Here are a small network's activations along a few directions, averaged over the inputs that share one value of a field.
Related values have similar rows: they may be neighbours, one step apart, or belong to one group.
In the rows, zero is written as 500.
Random noise pushes rows far along 3 fixed directions. That doesn't count. These rows show it; they differ only by the noise:
[488 622 449 405 686 531 630 475 325 451 350 455 483 470 439 472 531 590]
[589 531 435 468 560 563 591 416 382 496 391 466 435 502 462 509 488 654]
[486 800 564 427 820 530 539 396 322 443 169 447 700 527 312 526 536 498]
[239 521 333 154 603 417 874 488 243 299 361 478 468 255 549 385 634 298]
[742 460 458 570 413 611 496 284 471 560 374 481 456 572 445 590 424 704]


Field B:
b8: [634 271 565 804 176 599 393 365 697 596 508 560 549 479 377 529 567 719]
b5: [272 696 528 562 487 343 483 790 473 427 615 661 411 248 569 303 600 381]
b3: [590 374 753 460 331 455 212 231 763 601 432 428 974 668 537 574 373 167]
b10: [591 511 765 504 609 621 488 691 588 739 581 480 513 613 528 480 410 537]
b9: [366 528 379 543 688 512 484 709 642 455 551 409 252 651 800 438 541 491]
b7: [674 346 448 533 260 602 618 366 419 555 691 506 355 442 527 718 469 759]
b2: [399 575 440 645 879 465 441 596 453 435 491 641 585 606 379 305 661 452]
b6: [416 394 296 552 146 436 537 225 743 402 454 702 644 451 561 436 472  31]
b4: [448 522 549 470 569 482 319 562 522 441 455 332 723 542 250 646 363 260]
b11: [537 598 580 409 604 361 224 321 504 340 346 468 775 569 242 645 613 432]
b1: [442 738 677 481 622 421 535 753 579 606 609 523 311 479 751 489 568 632]
b12: [276 393 439 286 382 421 686 732 243 467 709 457 359 333 575 461 389 392]
A value of B combines one of 6 hidden first parts with one of 2 second parts; all combinations occur once.
Question: b9 and b1 share the first part; b9 and b6 share the second. Which value has the first part of b6 and the second part of b1?
Answer: b5
Question: b7 and b11 share the first part; b7 and b8 share the second. Which value has the first part of b8 and the second part of b11?
Answer: b2

Field E:
e12: [401 530 592 395 705 499 486 736 339 539 556 382 493 439 484 372 526 685]
e8: [428 718 581 733 932 431 408 642 644 580 578 572 520 720 510 465 606 643]
e4: [498 684 607 472 505 563 519 459 391 439 265 522 579 361 334 549 569 423]
e3: [415 926 732 735 707 520 298 448 492 472 189 588 754 489 322 534 566 414]
e9: [426 359 462 561 539 443 466 766 518 574 841 450 225 607 708 503 387 620]
e7: [559 310 436 317 378 442 460 334 536 410 408 371 621 538 461 660 478 428]
e6: [462 588 402 496 725 634 471 631 377 487 621 466 472 562 485 363 419 579]
e10: [585 286 605 604 291 530 463 571 652 651 574 528 422 590 566 513 415 452]
e1: [636 616 480 467 574 618 555 577 493 565 502 437 393 514 465 512 452 716]
e5: [526 430 280 468 456 607 649 565 353 449 662 540 414 459 421 384 427 505]
e2: [496 587 516 438 385 463 514 416 597 470 312 447 574 488 624 472 465 355]
e11: [550 217 306 479 404 337 650 516 447 490 840 585 109 384 628 457 692 862]
A value of E combines one of 6 hidden first parts with one of 2 second parts; all combinations occur once.
Question: e7 and e9 share the first part; e7 and e4 share the second. Which value has the first part of e4 and the second part of e9?
Answer: e3
Question: e8 and e11 share the first part; e8 and e6 share the second. Which value has the first part of e6 and the second part of e11?
Answer: e5
